Each row below holds a small network's activations on one record, seen along a few directions.
Each row is followed by the record's values for the fields FAKEG, KOTA, NEGIM, FUV, MAPO, DIG, BUVAP, ZIKE.
Not every record has every field; a missing one is written absent.
The largest differences between rows may come from other fields.
In the rows, 500 means zero.
Random noise pushes rows far along 3 fixed directions. That doesn't count. These rows show it; they differ only by the noise:
[333 441 674 592 512 638 551 549 496 548 594 579 549 617 446 407 685 412
 540 610 558 413]
[564 176 272 211 590 307 383 612 653 180 525 114 628 541 483 627 331 419
 376 479 130  94]
[329 329 632 552 589 621 487 546 538 473 575 470 612 616 439 466 645 359
 508 661 460 363]
[435 532 587 460 318 452 652 666 484 517 661 589 441 592 470 357 614 542
 498 399 563 309]
[432 656 642 578 359 591 645 550 436 625 598 708 411 590 481 340 661 550
 581 442 668 457]

[559 511 509 529 566 473 527 386 578 608 482 488 591 525 488 618 340 465
 501 596 545 582]
FAKEG is salel, KOTA is dilod, NEGIM is mose, FUV is zatol, MAPO is bavi, DIG is absent, BUVAP is absent, ZIKE is lolot
[487 577 461 458 389 289 634 534 472 648 618 533 602 523 591 453 406 607
 386 484 654 570]
FAKEG is salel, KOTA is dilod, NEGIM is tepu, FUV is absent, MAPO is bavi, DIG is absent, BUVAP is absent, ZIKE is lolot
[498 372 234 426 709 625 263 614 487  97 381 237 486 411 507 591 523 428
 504 465 217 281]
FAKEG is salel, KOTA is dilod, NEGIM is famet, FUV is nupod, MAPO is absent, DIG is gusap, BUVAP is tiser, ZIKE is viveb
[417 380 584 396 325 258 638 639 529 616 724 509 578 580 488 504 484 512
 345 545 541 360]
FAKEG is salel, KOTA is dulik, NEGIM is mose, FUV is zatol, MAPO is bavi, DIG is absent, BUVAP is absent, ZIKE is lolot
[584 505 532 310 254 411 516 620 500 401 494 553 301 536 433 480 479 547
 494 280 275 255]
FAKEG is pipo, KOTA is dulik, NEGIM is vepav, FUV is bulis, MAPO is absent, DIG is absent, BUVAP is tiser, ZIKE is lolot
[351 401 559 574 711 511 599 638 539 461 612 425 667 547 651 444 616 431
 439 566 591 530]
FAKEG is faz, KOTA is dilod, NEGIM is mose, FUV is absent, MAPO is absent, DIG is absent, BUVAP is tiser, ZIKE is lolot
[375 418 617 505 372 314 664 713 541 447 652 523 600 514 459 378 547 473
 427 527 612 416]
FAKEG is salel, KOTA is dilod, NEGIM is famet, FUV is absent, MAPO is tiliz, DIG is absent, BUVAP is absent, ZIKE is lolot
[359 321 887 753 679 610 554 359 704 554 455 466 788 635 291 586 532 143
 515 905 586 643]
FAKEG is salel, KOTA is dilod, NEGIM is mose, FUV is absent, MAPO is tiliz, DIG is absent, BUVAP is absent, ZIKE is lolot
[460 415 468 469 595 624 343 557 514 272 453 408 411 461 427 586 600 418
 473 473 247 427]
FAKEG is pipo, KOTA is dilod, NEGIM is doni, FUV is pog, MAPO is absent, DIG is absent, BUVAP is dugo, ZIKE is viveb
[283 553 528 791 768 711 557 524 553 530 535 474 648 428 622 417 684 458
 654 618 823 739]
FAKEG is pipo, KOTA is dilod, NEGIM is tepu, FUV is pog, MAPO is moze, DIG is absent, BUVAP is absent, ZIKE is lolot
[731 655 256 362 496 197 557 465 647 409 415 369 547 403 613 527 169 558
 433 419 583 529]
FAKEG is faz, KOTA is dilod, NEGIM is tepu, FUV is absent, MAPO is tiliz, DIG is absent, BUVAP is absent, ZIKE is lolot
[448 344 575 422 335 355 538 668 520 496 629 467 540 550 461 447 499 433
 472 486 472 301]
FAKEG is pipo, KOTA is dulik, NEGIM is famet, FUV is bulis, MAPO is bupus, DIG is absent, BUVAP is absent, ZIKE is lolot
[480 577 332 462 506 707 222 460 263 423 370 587 310 451 556 512 638 602
 495 452 362 460]
FAKEG is salel, KOTA is dulik, NEGIM is famet, FUV is nupod, MAPO is absent, DIG is gusap, BUVAP is dugo, ZIKE is viveb
[348 384 896 607 369 426 760 626 619 606 668 592 671 660 299 463 600 257
 428 633 634 498]
FAKEG is salel, KOTA is dilod, NEGIM is mose, FUV is absent, MAPO is bavi, DIG is absent, BUVAP is absent, ZIKE is lolot
[246 452 651 599 486 700 474 639 337 516 626 604 473 486 498 313 813 556
 498 560 590 507]
FAKEG is salel, KOTA is dilod, NEGIM is famet, FUV is pog, MAPO is absent, DIG is gusap, BUVAP is tiser, ZIKE is lolot
[345 377 344 302 276 357 384 887 324 443 745 531 367 515 641 295 763 759
 256 335 454 237]
FAKEG is pipo, KOTA is dulik, NEGIM is tepu, FUV is nupod, MAPO is absent, DIG is gusap, BUVAP is dugo, ZIKE is viveb
[635 632 332 413 459 489 421 511 428 457 454 488 309 467 648 457 510 657
 454 286 488 447]
FAKEG is faz, KOTA is dulik, NEGIM is mose, FUV is nupod, MAPO is absent, DIG is gusap, BUVAP is tiser, ZIKE is viveb
[341 563 518 642 678 836 349 454 262 640 468 681 463 415 619 446 758 590
 565 629 548 715]
FAKEG is pipo, KOTA is dilod, NEGIM is vepav, FUV is kis, MAPO is absent, DIG is gusap, BUVAP is dugo, ZIKE is lolot
[429 340 630 403 205 319 622 598 464 661 687 700 442 544 476 404 596 598
 306 507 510 439]
FAKEG is pipo, KOTA is dulik, NEGIM is doni, FUV is kis, MAPO is fav, DIG is absent, BUVAP is absent, ZIKE is viveb
[428 471 645 613 541 541 533 446 569 644 534 588 575 560 480 503 562 431
 534 700 634 582]
FAKEG is pipo, KOTA is dulik, NEGIM is mose, FUV is zatol, MAPO is tiliz, DIG is absent, BUVAP is absent, ZIKE is lolot
[158 405 886 637 420 619 666 758 448 608 726 704 504 592 376 296 819 442
 500 622 604 426]
FAKEG is salel, KOTA is dilod, NEGIM is vepav, FUV is zatol, MAPO is absent, DIG is gusap, BUVAP is tiser, ZIKE is lolot
[228 382 651 562 613 665 397 580 427 520 564 639 514 529 477 457 766 468
 499 653 442 448]
FAKEG is salel, KOTA is dulik, NEGIM is vepav, FUV is zatol, MAPO is absent, DIG is absent, BUVAP is dugo, ZIKE is lolot
[507 500 322 539 625 632 265 170 363 739 388 538 582 386 723 530 414 678
 463 618 518 811]
FAKEG is pipo, KOTA is dilod, NEGIM is famet, FUV is pog, MAPO is fav, DIG is absent, BUVAP is absent, ZIKE is lolot
[664 589 406 422 457 407 494 295 461 617 465 510 492 472 554 637 333 584
 474 501 534 598]
FAKEG is salel, KOTA is dulik, NEGIM is mose, FUV is kis, MAPO is bavi, DIG is absent, BUVAP is absent, ZIKE is lolot
[292 123 448 607 950 426 552 694 774 208 549  68 934 503 525 569 494 223
 508 715 529 407]
FAKEG is salel, KOTA is dilod, NEGIM is tepu, FUV is absent, MAPO is moze, DIG is absent, BUVAP is absent, ZIKE is lolot
[319  68 462 311 617 328 265 520 514 422 658 266 779 623 524 583 437 459
 185 782 211 362]
FAKEG is salel, KOTA is dilod, NEGIM is tepu, FUV is absent, MAPO is absent, DIG is rupo, BUVAP is dugo, ZIKE is lolot
[390 174 426 517 794 498 428 516 597 394 428 325 811 470 570 564 474 385
 437 678 428 518]
FAKEG is salel, KOTA is dilod, NEGIM is famet, FUV is absent, MAPO is fav, DIG is absent, BUVAP is absent, ZIKE is lolot
[250 316 680 585 554 604 500 611 415 634 654 558 535 595 479 420 764 440
 441 709 482 448]
FAKEG is pipo, KOTA is dulik, NEGIM is doni, FUV is zatol, MAPO is absent, DIG is gusap, BUVAP is tiser, ZIKE is viveb
[501 693 753 759 550 805 481 296 438 673 371 744 397 616 378 495 677 361
 702 623 573 753]
FAKEG is pipo, KOTA is nise, NEGIM is absent, FUV is absent, MAPO is absent, DIG is mup, BUVAP is tiser, ZIKE is viveb
[395 453 428 443 580 420 488 699 505 319 591 395 576 524 532 472 567 517
 428 510 482 396]
FAKEG is salel, KOTA is dilod, NEGIM is tepu, FUV is absent, MAPO is absent, DIG is rupo, BUVAP is dugo, ZIKE is lolot
[684 722 270 381 381 470 433 364 381 526 371 555 332 366 581 549 310 703
 525 270 499 608]
FAKEG is salel, KOTA is dilod, NEGIM is famet, FUV is pog, MAPO is bavi, DIG is absent, BUVAP is absent, ZIKE is lolot
[499 349 606 586 533 569 417 310 596 587 397 493 568 563 451 562 510 449
 444 623 487 550]
FAKEG is salel, KOTA is dulik, NEGIM is mose, FUV is nupod, MAPO is fav, DIG is absent, BUVAP is absent, ZIKE is viveb
[501 544 513 520 446 447 555 442 449 707 616 540 549 499 557 444 430 581
 492 576 683 648]
FAKEG is pipo, KOTA is dilod, NEGIM is tepu, FUV is kis, MAPO is bupus, DIG is absent, BUVAP is absent, ZIKE is lolot
[459 342 623 447 468 489 524 532 633 419 513 408 566 539 362 603 544 284
 465 543 418 433]
FAKEG is pipo, KOTA is dulik, NEGIM is mose, FUV is pog, MAPO is bavi, DIG is absent, BUVAP is absent, ZIKE is lolot
[528 550 445 389 427 457 548 583 430 463 586 477 436 493 502 463 485 604
 470 458 518 441]
FAKEG is salel, KOTA is dilod, NEGIM is tepu, FUV is kis, MAPO is absent, DIG is gusap, BUVAP is tiser, ZIKE is lolot

Which values does each new row have?
[598 345 418 364 504 308 522 488 626 405 565 314 604 504 501 655 278 438
 414 545 395 459]
FAKEG is pipo, KOTA is dilod, NEGIM is mose, FUV is kis, MAPO is bavi, DIG is absent, BUVAP is absent, ZIKE is lolot
[295 221 603 516 606 470 607 678 632 457 562 450 676 494 463 482 620 378
 482 589 478 359]
FAKEG is salel, KOTA is dulik, NEGIM is vepav, FUV is zatol, MAPO is fav, DIG is absent, BUVAP is absent, ZIKE is lolot
[642 719 413 642 513 506 673 551 623 428 440 434 438 434 549 488 454 514
 658 272 693 560]
FAKEG is pipo, KOTA is dilod, NEGIM is mose, FUV is nupod, MAPO is moze, DIG is absent, BUVAP is absent, ZIKE is viveb
[508 389 494 517 650 736 201 354 475 450 354 404 506 554 445 658 524 378
 435 684 252 531]
FAKEG is pipo, KOTA is dilod, NEGIM is mose, FUV is nupod, MAPO is absent, DIG is gusap, BUVAP is dugo, ZIKE is viveb
[322 407 567 497 273 485 560 763 432 490 678 627 476 513 474 372 680 468
 394 455 522 390]
FAKEG is pipo, KOTA is dilod, NEGIM is famet, FUV is nupod, MAPO is bavi, DIG is absent, BUVAP is absent, ZIKE is viveb
[450 389 588 472 458 585 431 571 512 377 491 433 416 600 400 543 623 373
 466 511 339 357]
FAKEG is pipo, KOTA is dulik, NEGIM is mose, FUV is nupod, MAPO is absent, DIG is gusap, BUVAP is tiser, ZIKE is viveb
[297 467 528 468 508 537 470 671 384 516 615 634 445 492 558 431 719 599
 472 471 461 398]
FAKEG is salel, KOTA is dulik, NEGIM is vepav, FUV is zatol, MAPO is absent, DIG is absent, BUVAP is dugo, ZIKE is lolot
[288 222 481 602 904 685 337 475 639 319 424 208 778 473 468 673 531 234
 509 789 437 548]
FAKEG is salel, KOTA is dilod, NEGIM is tepu, FUV is pog, MAPO is bavi, DIG is absent, BUVAP is absent, ZIKE is lolot
[192 299 728 755 762 840 357 329 437 777 477 721 729 542 530 486 799 416
 495 954 719 795]
FAKEG is salel, KOTA is dulik, NEGIM is tepu, FUV is kis, MAPO is fav, DIG is absent, BUVAP is absent, ZIKE is lolot
[716 447 329 423 537 372 512 346 578 476 387 401 501 404 519 575 339 591
 484 435 447 483]
FAKEG is salel, KOTA is dulik, NEGIM is doni, FUV is kis, MAPO is fav, DIG is absent, BUVAP is absent, ZIKE is viveb
[668 369 460 221 229  76 633 557 650 506 649 351 507 577 428 553 212 507
 359 420 373 266]
FAKEG is pipo, KOTA is dulik, NEGIM is mose, FUV is zatol, MAPO is bupus, DIG is absent, BUVAP is absent, ZIKE is lolot
[431 471 842 667 451 457 700 493 648 590 555 558 650 617 334 480 525 313
 495 671 673 580]
FAKEG is salel, KOTA is dilod, NEGIM is mose, FUV is absent, MAPO is tiliz, DIG is absent, BUVAP is absent, ZIKE is lolot
[630 470 364 378 476 263 510 509 614 318 429 351 583 435 473 565 266 479
 449 482 426 421]
FAKEG is salel, KOTA is dilod, NEGIM is famet, FUV is absent, MAPO is tiliz, DIG is absent, BUVAP is absent, ZIKE is lolot
[646 484 623 532 526 381 572 346 725 453 379 384 643 553 335 644 275 307
 494 630 489 549]
FAKEG is salel, KOTA is dilod, NEGIM is mose, FUV is absent, MAPO is tiliz, DIG is absent, BUVAP is absent, ZIKE is lolot
[242  54 566 514 751 449 506 678 624 291 571 219 843 547 455 573 521 206
 414 750 380 373]
FAKEG is salel, KOTA is dilod, NEGIM is famet, FUV is absent, MAPO is bavi, DIG is absent, BUVAP is absent, ZIKE is lolot
[608 753 564 578 389 404 661 398 578 602 432 631 505 506 444 462 368 516
 551 503 741 665]
FAKEG is salel, KOTA is dilod, NEGIM is tepu, FUV is absent, MAPO is tiliz, DIG is absent, BUVAP is absent, ZIKE is lolot
[442 417 311 300 341 462 233 545 279 425 563 575 340 498 599 480 578 697
 316 388 267 335]
FAKEG is salel, KOTA is dulik, NEGIM is famet, FUV is nupod, MAPO is absent, DIG is absent, BUVAP is dugo, ZIKE is viveb
